Each row has a name. Each piece below is followed by the name of the row it came from, unless a question asks for something else. Each question is about the rows just above it.

[105 111  66 158 119 114 125 184  74 107 149] = Z138
[116 119  99 140 127 122 129 159 107  74 137] = Z318
[141 156  98 158  85 104  80 102 101 157 160] = Z911
[105 111  66 158 119 114 115 184  74 107 149] = Z952
The rest of the row after [ 98 158  85 104]:	[ 80 102 101 157 160]
asked: [105 111  66 158 119 114 125 184  74 107 149]	Z138
Go on from [119  99] to the end of its row.	[140 127 122 129 159 107  74 137]
Go on from [125 184  74] to the end of its row.	[107 149]
Go on from [119  99 140] to the end of its row.	[127 122 129 159 107  74 137]

[161 162 143 147 130 132 140 155 130 123 143 132 132 116 120 115 132 134
 118 111  91 114 140 152 147 131 101 153 140 113 118  96 117 130 138 129
 134 136 152 124 131 127 132 149 134 114 157 123 136 159 131 131]  Z421
[111 110 125 100 123 155 142 144 111 132 148 127 118 108 156 113 116 106
 130 131 126 135 136 135 119 124 115 143 122  92 118 120 114 129 104 111
 131 133 155 119 133 107 104 110 120 106 146 123 152 156 138 116]  Z361
[174 163 146 143 133 142 138 160 130 116 132 139 132 116 106 127 122 134
 110 113  89 105 137 154 147 126 112 136 132 124 122 110 116 114 146 137
 138 134 132 113 141 135 130 150 139 127 157 131 128 158 143 136]  Z501
[111 110 125 100 123 155 142 144 111 132 148 127 118 108 156 113 116 106
 130 131 126 135 136 135 119 124 115 143 122  92 118 120 114 134  97 103
 124 136 152 130 135 102 105 109 115 110 134 120 146 147 141 118]  Z515
Move every entry of [113 118] by -1 step of 1.	[112 117]
Go on from [101 153 140 113 118] to the end of its row.	[ 96 117 130 138 129 134 136 152 124 131 127 132 149 134 114 157 123 136
 159 131 131]
[111 132 148] with +1 step of 1 on every entry:	[112 133 149]
[132 149 134 114 157] is in which row?	Z421
Where do [146 143 133 142 138 160 130] appear?	Z501
Shift each entry of [111] by -1 times 1:	[110]

[137 110 140 127 127 113 137 105 167 101 174  84 162 108 130 120 131 111
 135 119 142 104 151 107 141 121 144 121 120 149 117 124 144 104 137 116
 139 124 140 117 134 128 111 136 108 152 113 131 114 134 147 114 122]  Z539
[109 137 118 155 110 152 125 131 123 148 115 138 125 140 114 127 123 136
 124 122 122 127 130 131 120 140 139 129 117 137 129 117 117 155 126 114
 141 135 105 141 127 145 104 129 108 129 130 135 118 136 128 106 144]  Z393
[137 110 140 127 127 113 137 105 167 101 174  84 162 108 130 120 131 111
 135 119 142 104 151 107 141 121 144 121 120 149 117 124 144 104 137 116
 139 124 140 117 134 128 111 136 108 152 113 131 114 134 150 100 155]  Z555
[107 153 107 131 133 120 122 123 139 117 135 149 140 126 125 140  99 134
 104 132 118 123 133 126 117 138 122 136 128 129 125 145 128 121 139 133
 123 116 144 128 128 136 118 138 136 130 126 120 119 149 115 133 102]  Z139
[130 116 142  93 130 132 142 106 142 113 156 107 134 127 138 130 121 126
 124 145 121 124 134 136 124 148 107 144 125 124 138 135 124 118 142 105
 133 119 138 118 125 130 123 131 135 133 130 128 124 115 133 112 129]  Z986
[139 125 123 130 135 122 125 130 123 126 122 111 150  97 155 119 138 123
 145 130 115 152 112 139 116 134 129 115 150 124 132 118 128 105 151 101
 135 143 124 150 108 136 121 145 129 125 143 115 149 126 105 144 120]  Z322
[122 136 126 132 130 129 124 127 125 121 135 108 140 105 134 123 136 122
 134 120 126 154 111 145 113 127 108 138  96 168 107 120 136 121 130 136
 120 129 115 131 146 111 139 107 125 141 127 123 119 137 120 146 122]  Z713
[115 117 159 113 151 111 145 110 126 126 129 137 124 148 118 124 146 109
 140 106 132 128 120 136 138 138 119 139 102 129 138 112 157 110 139 129
 117 135 138 133 107 145 106 133 139 129 126 133 131 113 133 115 142]  Z675
[138 131 117 123 126 132 123 130 141 127 136 149 114 148  98 160 113 155
 111 150 107 134 116 139 124 123 129 117 134 139 111 172 113 152 102 154
 116 133 119 135 110 146 106 140 121 124 126 122 124 132 123 138 132]  Z314
[143 112 134 136 118 131 111 153 111 158 117 149 127 131 155 106 160 107
 146 103 133 146 116 123 149  96 147 124 127 134 130 130 139 122 116 138
 120 144 131 130 132 119 146 114 139 121 109 138 122 149 117 155 109]  Z86
[137 110 140 127 127 113 137 105 167 101 174  84 162 108 130 120 131 111
 135 119 142 104 120 107 141 121 144 121 120 149 117 124 144 104 137 116
 139 124 140 117 134 128 111 136 108 152 113 131 114 134 147 114 122]  Z585
Shift each entry of [125 140 114] by -1 times 1:	[124 139 113]
[133 119] with +1 step of 1 on every entry:	[134 120]

[128 142 113 117 124 121 115 136 125  89 122 116 109 134 120  75 144 123
 135  85 119  83  97 137] -> Z456
[118 142 117 140  97 109 112 111 117 164 129 173 112 103 175 152 148 132
 112 158 150 169 143 129] -> Z6
[139 158 150 113 146 164 134 102 142 160 132 128 142 116 149 155 152 141
 152  97 122  77 121 123] -> Z768
[126 148 102 164 112  99 164 142 155 160 149 116 132 142 152 128 102 118
 176 150 142 167 161  84] -> Z441
[132 152  84 129  99  87 121 140 142 104 118 122  91 144 134  68 146 118
 165  82 116 101  96 121] -> Z128
[121 157 139 113 143 150 114 139 109  76 134 117 122 122 122  82 151 130
 112  91 140  72 121 151] -> Z141
asked: [142 155 160 149 116 132 142 152 128 102]	Z441
asked: [117 122]	Z141
Shift each entry of [152  97 122] by -1 times 1:	[151  96 121]
Go on from [164 142 155] to the end of its row.	[160 149 116 132 142 152 128 102 118 176 150 142 167 161  84]
Where do [117 122 122] appear?	Z141

[142 156 117 138 140 147 113 134 144 128 142]  Z17
[153 125 186 104 121 122 187 149 108 183 138]  Z409
[ 92 155 149  74 145  78 162 136 149 173 162]  Z712
[149  76 145  78 162 136 165 131 124 155 135]  Z42
[120 126 121 118 123 130 122 140 120 126 123]  Z21
[148 124 123 151 128 152 108 103 127 110 122]  Z824
[149  74 145  78 162 136] is in which row?	Z712
Go on from [121 122] to the end of its row.	[187 149 108 183 138]

[119 140 103 145 141 133 150 151 140 122 139 121 125 114 148 103  81 116
 152 113 148 156 119 116 120 143 143 152 148 140 147 118 113 114 112 148]  Z857
[117 139 140 101 118 123 149 111 127 119 110 120  80 142 131 151 136 107
 142 149 152 146 116 139 112 117 106 154 107 113 101 161 117 158 145 121]  Z124
[144 138 114 131 103 120 144 122 110 140 138 154 142 109 137 130 159 147
 104 110 129  93 150 153 129 123 146 152 123 132  91 113 117 105 115 142]  Z509
[123 124 147 146 140 149 122 117 160 120 100 117 115 156 138 141 153 138
 137 109 139 136 130 151 129 158 136 123 142 119 104 120 131 114 120 124]  Z100
[143 144 140 101 129 127 145 113 154 111 117 117  97 135 128 111 101 107
 132 147 150 144 119 118 120 114 132 154 147 138 132 180 136 128 127 121]  Z662
[150 123 141 107 144 139 111 147 135 134 139 130 128 144 142  97  78 106
 140 135 148 163 120 103 111 116 124  99 126 137 145 177 145 140 148 124]  Z343
[106 122 108 153 106 140 122 127 141 142 113 130 135 120 108 136 179 144
 107 108 130 112 161 130 112 120 130 115 137 115 129  84 158 115 143 146]  Z790
[138 135 105 118 104 133 142 144 130 117 134 113 135 154 112 133 115 120
 116 113 125 146 121 143 129 120 113 117 123 144 139 101 103 146 139 125]  Z731
[119 142 108 129 126 126 110 138 175 141 111 142 104 151 109 103 150 115
 151 146 117 110 130 121 124 147 118 109 106 116 126 137 150 133 134 138]  Z202
[139 124 105 134  92 120 121 128 113 142 114 152 101 100 118 100 182 156
 135 108 119 120 120 146 143 126 146 141 142 125 122 118 118 117 120 136]  Z173
[119 140 103 145 141 133 117 151 140 122 139 121 125 114 148 103  81 116
 152 113 148 156 119 139 111 117 106 154 148 140 147 118 113 114 112 148]  Z612
[122 124 147 139 131 127 149 112 145 111 129 145 107 149 117 126 156 152
 104 139 129 114 157 121 148 114 113 144 113 125 107 120 113 146 139 138]  Z55
Move every entry of [154] by +1 step of 1.	[155]
[119 120 120] with +1 step of 1 on every entry:	[120 121 121]
The rest of the row after [139 112 117 106 154]:	[107 113 101 161 117 158 145 121]
Move every entry of [106 116] by -1 step of 1.	[105 115]

[111 108 122 128 151 107 129 126 123 167 150  99 121 147 141 124 131 130
 106 140  86 147 148 129] = Z524
[116 115 174 111 113 136 136 116 141 138 115 101 107 110 127 132 110  99
 122 117 149 102 133 146] = Z819
[121 125 136 140 122 130 125 139 130 118 139 128 131 131 115 119 120 127
 124 138 122 116 130 129] = Z748
[115 147 146 137 128 122 106 161 154 162 138 149 108 153 122 121 119 159
 149 121 110 116 141 121] = Z463
[116 120 128 136 124 122 117 141 130 126 135 134 128 133 114 122 119 127
 130 137 120 119 127 131] = Z96
[115 115 133 132 125 120 120 142 128 135 135 124 121 135 123 129 123 127
 128 139 126 110 128 132] = Z399
Where do [124 131 130 106 140  86 147] appear?	Z524
Go on from [128 133 114] to the end of its row.	[122 119 127 130 137 120 119 127 131]

[147 137 117 142 115 152 130 107 125] : Z656
[111 129 126 130 155  87 128 171 127] : Z775
[112 131 125 136 147  91 128 155 126] : Z307
[138 116 142 106 104 168 125  90 133] : Z605
[140 134 122 133 117 145 130 113 127] : Z167
[115 131 123 134 160  78 129 177 126] : Z779
[129 133 122 138 138 119 129 140 126] : Z739
[106 104] is in which row?	Z605
Move every entry of [133 117 145 130] by -1 step of 1.	[132 116 144 129]

[122 135  94 109 133 127 138 114 146 130 139 117 119 143 134 126 131 126
 118 163 126 133 138 114 140 135 129 132 115 139 161 144 125 129] = Z537
[142 117 105 119 119 163 127 138 124 136 140 104 104 123 137 124 125 137
 129 111 142 120 139 123 134 158 147 112  87 123 114 122 122 137] = Z362
[158 114 120 106 128 129 147 141  97 143 121 148 126 132 116 114 140 124
 120 112 135 127 119 123 129 130 157 128 118 135 131 137 105 107] = Z190
[129 129  89 101 123 157 131 121 144 128 136 114 116 141 131 126 135 116
 122 147 132 127 131 112 137 134 126 130 118 144 157 145 123 123] = Z542
[148 118 105 121 120 174 124 134 120 127 138 114 110 119 134 125 126 140
 132 112 140 119 137 121 131 161 140 109  95 117 110 122 123 135] = Z810
[151 115 110 109 133 127 139 143  94 139 119 154 120 122 116 110 136 122
 119 115 125 123 132 123 124 131 159 136 114 138 124 139 112 111] = Z700
[117 126 127 132 145 141 113 125 138 118 137 111 121 140 123 125 133 129
 119 124 132 115 141 133 123 147 133 102 140 138 132 167 156 112] = Z98
[151 118 116 103 140 128 145 141  97 147 125 150 125 123 112 107 143 116
 121 116 127 128 129 122 130 130 169 125 121 136 127 135 120 110] = Z936
[128 154 133 100 165 134 140 144 139 149 138 153 121 125 114 155 130 152
 147 116 145 148 140 120 152 150 130 126 116 144 109 136 100 141] = Z410
[124 149 115 138 111 113 144 145 110 145 106 122 119 163 166  90 125 128
 124 143 142 142 108 133 116 134 134  86 133 132 131 116 141 128] = Z578
[117 114 150 128 164 119 156 129 105 100 137 132 111 121 111 142 139 142
 115 138 148 128 147 125 114 112 147 148 105 139 135 140 124 136] = Z44
[147 111 120 104 132 128 146 147  94 146 125 143 120 122 111 113 144 124
 120 117 131 127 131 112 135 123 166 125 116 143 134 136 113 109] = Z367
Go on from [109 133 127 139] to the end of its row.	[143  94 139 119 154 120 122 116 110 136 122 119 115 125 123 132 123 124
 131 159 136 114 138 124 139 112 111]
Move every entry of [125 150 125] by -1 step of 1.	[124 149 124]
Move every entry of [118 116 103 140] by -1 step of 1.	[117 115 102 139]
Go on from [125 114 155 130 152] to the end of its row.	[147 116 145 148 140 120 152 150 130 126 116 144 109 136 100 141]
The rest of the row after [132 127 131 112]:	[137 134 126 130 118 144 157 145 123 123]
Move every entry of [116 141 131] by +1 step of 1.	[117 142 132]

[138 109 120 192] = Z557
[138 109 192 120] = Z382
[193 120 163 141] = Z789
asked: [192 120]	Z382
Move every entry of [120] by +1 step of 1.	[121]
Go on from [109 120] to the end of its row.	[192]
Shift each entry of [109 192] by +1 times 1:	[110 193]
[163 141] is in which row?	Z789

[135 126 139 144 109]  Z938
[115 124 113 119  99]  Z516
[158 117 130 144 119]  Z954
[126 119 114 113 111]  Z348
[156 108 131 111 120]  Z413
[118 134 142 114 143]  Z701
[158 108 137 111 113]  Z826
[131 115 125 145 129]  Z204
[131 115 126 145 129]  Z379
[138 128 128 136  76]  Z505
[158 108 137 150 155]  Z577
Move every entry of [126 139 144] by +1 step of 1.	[127 140 145]
After [156 108 131], its row goes on with	[111 120]
asked: [113 111]	Z348
Where do [115 125 145 129] appear?	Z204
Go on from [115 124 113 119] to the end of its row.	[99]
Shift each entry of [115 124 113 119] by -1 times 1:	[114 123 112 118]

[139 144 131 127 123 113 116 130 138 150  91 129 124 124 133 137 122 119
 115 130 128 130 125 115  98 146 133 129 126 106 129 133 109 132 128 112
 129 122 123 123 116 129 120 124 134 129 116 123 134 130 117 110 118 129] : Z235
[135 112 141 113 127  95 129 131 140 164 110 137 123 125 134 104 129 133
 143 141 124 136 115 119 119 131 138 126 115 130 126 117 139 117 112 146
 138 114 137 124 128 139 127 130 137 125  71 141 117 129 125 164 124 149] : Z511
[105 122 124 140 129 153 120 117 134 132 120 129 133 124 126 112 141 131
 129 141 132 125 130 128 117 124 133 139 125 127 137 128 140 131 127 132
 117 124 126 124 138 127 124 134 126 130 135 128 142 131 129 151 128 114] : Z67
[132 139 126 137 123 129 116 123 127 134 108 126 119 120 132 152 145 129
 135 137 159 113 137 126 101 129 134 129 125 128 124 127 127 125 130 131
 141 142 120 121 129 129 122 134 135 132 133 119 127 127 125 121 126 132] : Z26
[126 154 124 124 114 125 125 127 130 140 143 137 122 129 129 117 138 127
 132 131 122 129 117 127 127 126 159 128 131 134 143 121 126 123 135 119
 123 118 127 123 124 121 124 131 126 130 124 104 122 129 126 132 125 138] : Z36
[126 138 127 129 127 100 125 128 135 144 130 134 123 124 150 123 127 134
 125 134 113 127 115 123 115 131 138 131 129 129 104 127 104 129 127 140
 120 123 124 131 136 131 120 129 144 134 118 150 130 130 130 132 127 122] : Z711
[127 141 132 125 130 128 117 124 133 139 125 127 128 124 126 120 135 131
 132 139 121 129 127 133 128 128 113 124 128 125 130 132 135 127 127 137
 154 156 117 131 134 135 121 133 123 118 122 122 125 131 127 140 136 127] : Z352
Move every entry of [127 130 137] by -1 step of 1.	[126 129 136]
asked: [129 141 132 125 130 128 117 124 133 139 125 127]	Z67

[118 103 150 111  87] -> Z909
[136 110 180 111  86] -> Z976
[133 111 150 103 169] -> Z215
[115 146  77  94 142] -> Z859
[118 126 150 111  87] -> Z372
After [111 150 103], its row goes on with	[169]
Move every entry of [110 180] by -1 step of 1.	[109 179]
Go on from [115 146  77  94] to the end of its row.	[142]
asked: [146  77]	Z859
Move every entry of [126 150 111] by -1 step of 1.	[125 149 110]
asked: [133 111 150 103]	Z215
asked: [103 150 111]	Z909

[175 170 117 115 115 140 134]  Z3
[173 119 124  99 125 125 136]  Z668
[167 144  89 155 115 155  93]  Z192
[124 119 124  99 125 124 108]  Z351
[ 89  89 132 151 136  98 134]  Z40
[140 144 164 113 136 131 191]  Z606
[ 83  86 125 143 137 102 131]  Z623
[115 133 124  98 101  92 125]  Z813
[ 88  91 129 146 136  99 132]  Z679
[ 89  91 111 131 153 143  96]  Z773
[ 98 118 108 157 109  94  94]  Z982
Go on from [119 124  99 125 124] to the end of its row.	[108]
After [118 108], its row goes on with	[157 109  94  94]

[127 127 129 129 117 119 122 124 127 111 126 119 117 125 125 117 133 129
 121 117 114 134 118 127 115 132 114 118 127 120 118 131 125 132 115 126
 131 125 121 124 130 131 123 126 125 134 133 116 115 111 124 116 118] = Z896
[138 134 140 123 139 137 133 132 127 144 129 137 139 131 129 136 122 123
 135 137 142 118 135 125 142 120 140 137 127 134 136 121 129 123 142 127
 123 131 133 129 125 122 131 128 129 119 119 139 141 143 130 140 139] = Z674
[109 116 110 128 111 113 118 122 129 100 126 109 112 121 120 108 135 128
 114 109 105 139 111 123 125 131 107 108 125 118 115 132 123 135 102 124
 134 119 114 117 131 129 124 126 124 137 136 110 109 101 119 110 109] = Z174
[140  92 119 144 103 135  90 104 156 102 126  95 119 102  98 134 137 127
  91 136  97 137 121 118  96 135 126 107 119 150  96 148  96 143 111 115
 118  98 106 131 132 122 121 146 107 143 139  92 115 104  93 116  99] = Z170
[105 177 132 104 168 105 181 163  78 163 128 177 132 163 176 113 109 125
 178 114 176 113 137 142 171 112 126 153 131  85 169  93 176  97 152 151
 136 167 150 116 113 134 131  89 150  97 110 180 141 160 183 139 165] = Z978
[125 126 125 129 125 126 127 126 128 124 127 126 125 127 128 126 129 129
 126 126 125 129 126 129 125 130 125 126 128 126 126 129 127 129 125 128
 129 127 127 128 128 129 127 128 127 129 129 125 125 124 127 125 126] = Z514
After [114 134 118 127], its row goes on with	[115 132 114 118 127 120 118 131 125 132 115 126 131 125 121 124 130 131
 123 126 125 134 133 116 115 111 124 116 118]
asked: [128 127 129 129]	Z514
Go on from [125 130] to the end of its row.	[125 126 128 126 126 129 127 129 125 128 129 127 127 128 128 129 127 128
 127 129 129 125 125 124 127 125 126]

[ 73 127 140 122 129 112 125 155 100 111  95  98 141 117 133 102 133 126
 100 100 163 155 144 107 128 151  65 134 125  96 127 140  95 110 146  83
 113 103 152]  Z108
[134 148 139 140 161  99 121 138 114 139  70  89 124 124 120 107 105 115
 121 129 154 130 140 146 117  90 143 136  76 137 128  75 104 143 137  75
  87 132 152]  Z547
[128 136 155 151 167 112  93 130 122 142 131 102 116 139 155 137 109 135
 123 135 128 134 100 137 128  70 164 147 103 155 109 111  77 118 168  70
 120 148 137]  Z724
Shift each entry of [120 107] by +1 times 1:	[121 108]
Shift each entry of [151 167 112  93] by -1 times 1:	[150 166 111  92]
The row with [155 144 107 128] is	Z108

